Each row below holds a small network's activations on one input, seen along a few directions.
In each table, some parts of the input vary, and every possible input appears once, in random order.
Descriptions start from the smaller parts, as in this example, which fits no table here: one of 5 places around a ring, together with either a single point or one of 11 places around a ring or (one of 3 separate values, together with one of 6 places along a line).
Shared parts are said once, and a part with two or three values counts as separate values.

Other details of the inputs shift rows strongly along two fixed directions, in all tables alike. That doesn't count.
To show where, the next rows are all for the same input, with only those details redrawn:
 11  18 -20   5  -5  13   9  21  33  15 -34   9   1  39 -22  -3
-45   6   1   1  14  15 -27  -6  -7 -14   1   0   9 -18 -26   9
 36  -7   6  12  -3 -14  22  13   7   2   2  15 -12   4  18 -11
 49  -3  -1  13  -8 -14  30  20  18  10  -9  18 -13  20  17 -14
  1  20 -22   3  -3  18   2  19  33  13 -37   7   5  38 -29  -1
 12  15 -17   6  -4  11   9  19  29  13 -30   9   0  34 -18  -4
 15 -13  17  11   6 -16   8   1 -12 -11  20  12 -10 -23  19  -7

Rows:
r1: -14  14 -18  -5  -6  21  -1   4  17  12 -24 -10  11  26 -18  10
r2: -34  -3  -4 -20  -4   4 -19 -22 -17   1  14 -14  13 -19  -7  11
r3:  -2  10 -10   2   1   7  -3  12  19   4 -21   5   1  21 -13   2
r4:  41   1  14   4   1 -12  23   7  -3   3   2  -2  -6  13  20 -18
r5:  25  -3  -5   5  -2 -11   5   9  13   2  -9   5 -13  17   9  -4
r6:   4 -18  21   5  11 -25  -6  -9 -19 -20  26   4 -14 -31  25   0
r7: -34  -2  -2 -15  -6  12 -12 -19 -19   3  17  -8  18 -24 -12   6
r8:  21  -3  22  -2   9 -21   1  -7 -25 -14  15 -11 -11 -10  26 -11
r9:  23 -13  10   7  -6  -9  22  -2 -10   1  15   0  -5 -11  24  -4
r10:   5 -22  17   2   1 -16   0 -17 -26 -13  30 -10 -10 -29  30   4
r11:  25 -17   1 -11 -17 -16  12 -11 -12  10  20  -4  -4  -7  27  -6
r12: -46   3  -6 -20  -4  17 -22 -19 -15   4   9 -12  21 -16 -18  12
r13: -35   4   3   2  12  10 -21  -4  -7 -12   4   2   5 -17 -19   6
r14: -15   7 -11  -6  -1  10  -7  -5   7   4 -12 -15   5  13 -10  12
What do these inputs look like to the network?
> either one of 2 separate values or (one of 3 separate values, together with one of 4 places along a line)
Which other rows does r10 become when the place on the line of 4 takes its other values? List them by row number.
> r1, r9, r14

Rows:
r15: -26   1   8   2  10   7 -14  -1  -8  -8   8   7   8 -18 -12   2
r16:  25  -4  -8  -2 -13  -7  19   5  13  16  -3   8  -2  12   7  -6
r17: -18 -12  15   5  12  -8 -11  -8 -16 -16  23   8  -2 -35   2   1
r18: 27  6 -3 -5 -8 -7 16  3  4 10 -7 -5 -2 18 11 -6
r19: 26  1 -6 -5 -8 -9 12  2  8 10 -7 -5 -4 20  9 -6
r20: -26  13  -6   0   6  13 -11   4   6  -1 -10   5   9  -1 -25   5
r21:  24  -5 -10   1 -14  -3  14   4   9  11  -5   0  -6  16  10  -3
r22: -19  16  -2  -2  11  10 -14   1   2  -6 -14  -7   4   6 -19   3
r23:  21  -4  -5  -1 -10  -7  17   4  13  12  -7  -1  -4  17  17   5
r24:  25  -2  -4   1 -12   2  20   6   7  13  -4  -1   0  17  10  -7
r25: -21  11  -7  -3   8   9 -22   1   5  -8 -14  -6   0   9 -19   5
r26: -13  -7  18   2  16 -12 -15 -11 -20 -21  19  -5  -5 -27   7   0
r27:  26  -4  -8   2 -12  -4  20   3  10  12  -4  -1  -4  15  10  -5
r28: -21  14   0  -3  11  13 -17   2   1  -5 -13  -6   7   9 -20   1
r29: -19 -11  17   5  14  -8 -11  -8 -14 -19  18   0  -4 -29  14  11
r30:  24  -5 -10  -3 -16  -6  14   6  12  15  -4  10  -4  12   9  -4
r31: 27  3 -1 -5 -8 -4 14  4  4 11 -6 -4  0 21 11 -9
r32:  25   0  -8  -6 -10  -8   7   3   6   9  -8  -3  -6  20  10  -4
r33: -24   8  -7   4   8  15 -14   1   7  -5 -11  -4   4   3 -24   7
r34: -21   6  -9   4   5  14 -16   2   6  -6 -11  -1   1   4 -20   7
r35:  26 -29  31   3  -3 -33  20 -14 -35 -10  49  10 -11 -51  48  -9
r36: -16  -7  18   8  13  -3  -7  -9 -22 -19  20  -1  -3 -33   5   3
r37:  27   0  -5   2 -12  -2  23   5   7  12  -5  -1  -3  14  11  -5
r38: -42  17 -18 -13  -3  30 -19  -1  11  11 -18  -5  22  12 -38   9
r39: -15 -14  13   4   8  -9 -13  -7 -17 -17  23  11  -5 -34   7   2
r40: -22   9  -2   4   7  19 -12   4   3  -4 -10  -3   8   4 -21   4
What do these inputs look like to the network?
> one of 2 separate values, together with either a single point or (one of 3 separate values, together with one of 4 places along a line)
The inputs of r32 and r25 match in every part but the choice among 2 separate values. If r23 is changed in the same way as r32 into r25, which row does it become?
> r29
Which other rows does r33 become when the place on the line of 4 takes its other values? List them by row number.
> r34, r36, r40

Rows:
r41: 24 -4  0  3 -2 -6 10  5  6  2 -7 -7 -9 19 14 -2
r42:  37  -4   7  -1  -3 -19  16   2  -1   4   4  -1  -8   9  20 -15
r43: -50 -10  16   9  22   7 -33 -11 -21 -29  20  -2   1 -40 -11  13
r44:  -6  11  -8   4   5   8  -6  11  17   2 -16   9   2  13 -24  -4
r45:  44 -26   7   6 -15 -20  30   0  -4   7  20   5 -13  -4  41  -6
r46:  14  -4   6  13   5 -11  11   9   8  -5   0  12 -11  -4  11   1
r47: -59   8  -1   2  18  20 -39  -8 -12 -21   1  -1   8 -25 -36  11
r48: -43 -11  13 -14   4   1 -25 -23 -32 -11  32  -5  13 -45   1  10
r49:  -3  14 -13  -6  -2  10  -8   1   6   3 -18 -10   1  21 -15   0
r50: 22  4  1 -7 -3 -9  8  6  3  6 -6  0 -3 16 12 -7
r51: -19  22 -35 -15 -14  28  -6   5  31  26 -34  -7  19  40 -43   4
r52: -28 -22  17  -6   2  -7 -16 -27 -42 -18  43  -6   2 -56  13   5
r53:  35   2  16  11  -3  -1  33   9  -5   7   5   4   1   3  17 -15
r54: -19  30 -29  -8  -1  24 -11   7  31  13 -46 -15  10  47 -35  13
r55:   9   8  -3   4   1   1   3  16  17   5 -15  16  -1  15  -7  -4
r56:  43 -20   7   3 -15 -25  34  -1  -3   9  18   7 -12  -8  41  -3
What do these inputs look like to the network?
> either a single point or (one of 3 separate values, together with one of 5 places around a ring)
Which other rows does r42 become when the choice among 3 separate values takes its other values? List them by row number.
> r44, r51
Which other rows does r48 become when the choice among 3 separate values takes its other values? List them by row number.
> r50, r55
